Each row below holds a small network's activations on one input, seen along a few directions.
Each table varies a few parts of the input and shows all the possible inputs, shuffled.
Descriptions start from the smaller parts, as in this example, which fits no table here: one of 2 separate values, together with either a single point or one of 9 places along a line or (one of 4 places along a line, together with one of 5 places around a ring).
Shared parts are said once, and a part with two or three values counts as separate values.
In the rows, zero is written as 128.

Rows:
R1: [ 87 148 120 196 168 178 123 112  98  45 210 101]
R2: [176  77 113  91 105 128 118 161 173 170  93 143]
R3: [103 148 134 170 188 161 158 127 112  52 167  94]
R4: [152 121 189 113  82 102 134 100 102 169 105 121]
R5: [176 165 148 131  74 101 128 155 114 140 149 120]
R6: [ 61 131 147 125 168 130 110  88 135  75 165 131]
R7: [104 144 151 128 179 137 151 109 126  70 149 128]
R8: [165  92 138 120 113 145 139 173 172 164  61 164]
R9: [ 24 128 146 140 171 150 104  85  97  78 197 127]
R10: [ 48 117   5 182 177  86 169 123 125 125 163 134]
R11: [170 116 150  82 104 135 123 103 150 186  77 115]
R12: [184 166 116 114  96 107  95 153 118 130 121 114]
R13: [ 41 110   9 124 163  79 175 113 132 137 135 147]
R14: [157 135 175 112 111 152 143 116 147 180  44 136]
R15: [194 163 109 102  95 132 115 160 162 158 121 115]
R16: [167  80 122 104 106 102  98 155 129 142  93 141]
R17: [157  79 153 121  84  96 130 157 125 153 120 149]
R18: [161 121 158  95 104 110 101  97 105 158  77 114]
R19: [ 49 139 143 179 170 180 108 100  78  74 225 130]
R20: [182 181 135 131 103 150 137 172 161 151  88 136]
What is each input in this table made of? -> either one of 2 separate values or one of 6 places around a ring or (one of 3 separate values, together with one of 4 places along a line)
A walk changes only the place on the line of 4. It starts at R20 and steps to R15. List the rest of the walk in order. -> R12, R5

Rows:
R21: [ 65 131 168 182 183 198 132 114 125  54 194 131]
R22: [249 170 183 124  57 120 118 157 114 162  84 108]
R23: [185 112  86  77 107  87 156 144 186 195  35 142]
R24: [174  77  77 112  65  73 152 177 148 222  80 167]
R25: [233 169 223 105  79 154 126 163 140 154  61 118]
R26: [ 89 183 183 174 177 182 145 111  98  41 199 103]
R27: [181 144 118  79  94 125 148 126 171 223  29 128]
R28: [230 161 142 103  42  99  90 166 134 183 102 114]
R29: [223 139 126  63  77 112  81 166 163 168  87 130]
R30: [ 34 135  44 157 207 117 163  97 135  79 153 133]
R31: [218  87 151  92  94 145 100 179 166 166  67 139]
R32: [104 182 145 190 153 148 138 107  71  50 220  92]
R33: [ 26  99  29 170 190  91 165 125 118  82 171 136]
R34: [ 81 175 104 173 140 128 108 117  88  69 236  96]
R35: [ 65 108 109 166 194 175 115 124 117  46 198 122]
R36: [ 23 103  37 186 162 101 161 131  96 108 198 155]
R37: [ 12  75 209 114 176 121  96  19  65  99 172 130]
R38: [138  58 240  46  71 107  96  58 108 194  43 140]
R39: [ 27 166  75 160 198 155 157  79 122 105 156 119]
R40: [212 112 211 114  81 170 114 168 168 170  58 151]
R41: [ 70 155  88 137 175 143  97 115 113  48 218 114]
R42: [176  75  70  93  94  63 158 172 170 197  55 146]
Changing only one part turns R37 into R38. The same change can be made to R35. Which row results? -> R31
What is each input in this table made of? -> one of 2 separate values, together with either a single point or one of 4 places along a line or one of 6 places around a ring
Which other rows does R39 become when the choice among 2 separate values takes its other values? List them by row number. -> R27
Which other rows does R26 become when the choice among 2 separate values takes its other values? List them by row number. -> R25

Rows:
R43: [143 139 181 132 142 160 147 120 133 116  97 123]
R44: [ 39 168 119 183 197 160 128  94  93  32 227 108]
R45: [126 118 113 128 148 128 169 132 154 140  79 138]
R46: [163 182 159 109 116 132 122 108 125 133 110 100]
R47: [145 103  84 118 129 131 112 167 163 133 123 144]
R48: [ 95  98 104 135 112  96 140 117 114 164 128 144]
R49: [162 125 156 122 122 163  90 155 143 108 140 126]
R50: [121 120 100 102 149 144 135 127 173 147  85 140]
R51: [113  97 175 102 131 145  89 102 120 122 134 134]
R52: [123 144  99 139 126 126 163 131 143 167  97 136]
R53: [ 22 143  45 177 205 132 153 106 110  58 210 119]
R54: [161 150 156 154  98 148 120 158 115 125 155 125]
R55: [140 166 169 141 119 158 141 119 123 142 116 121]
R56: [114 121 173 138 105 130 118 104  94 140 146 130]
R57: [139 141 169 107 141 174 113 115 152 122 102 124]
R58: [118  96 188 128 129 130 124 105 105 115 128 131]
R59: [ 94  76 106  97 138 113 112 115 140 146 118 149]
R60: [117 114  94 100 109  70 121 109 112 155 121 126]
R61: [135 137 164 104 102 103  98  96  93 130 139 111]
R62: [166 123 169 146 121 149 125 160 125 100 135 126]
R63: [146 127  83 153 105 114 142 171 134 150 136 142]
R64: [184 166 145 121  95 122 101 147 117 116 150 105]
R65: [149 101  98 143 127 116 149 174 145 125 117 143]
R66: [146 159  88 106 124  99 144 120 143 159  91 116]
R67: [169 142  72 118 102  88 124 159 135 142 131 122]
R68: [ 98  74 119 124 135  98 148 118 125 140 112 145]
What is each input in this table made of? -> one of 2 separate values, together with either a single point or (one of 3 separate values, together with one of 4 places along a line)
A walk changes only the place on the line of 4. It starts at R47 and steps to R65. List the rest of the walk in order. -> R63, R67
Which other rows agree with R49 in the choice among 2 separate values? List them by row number. -> R43, R44, R46, R51, R54, R55, R56, R57, R58, R61, R62, R64
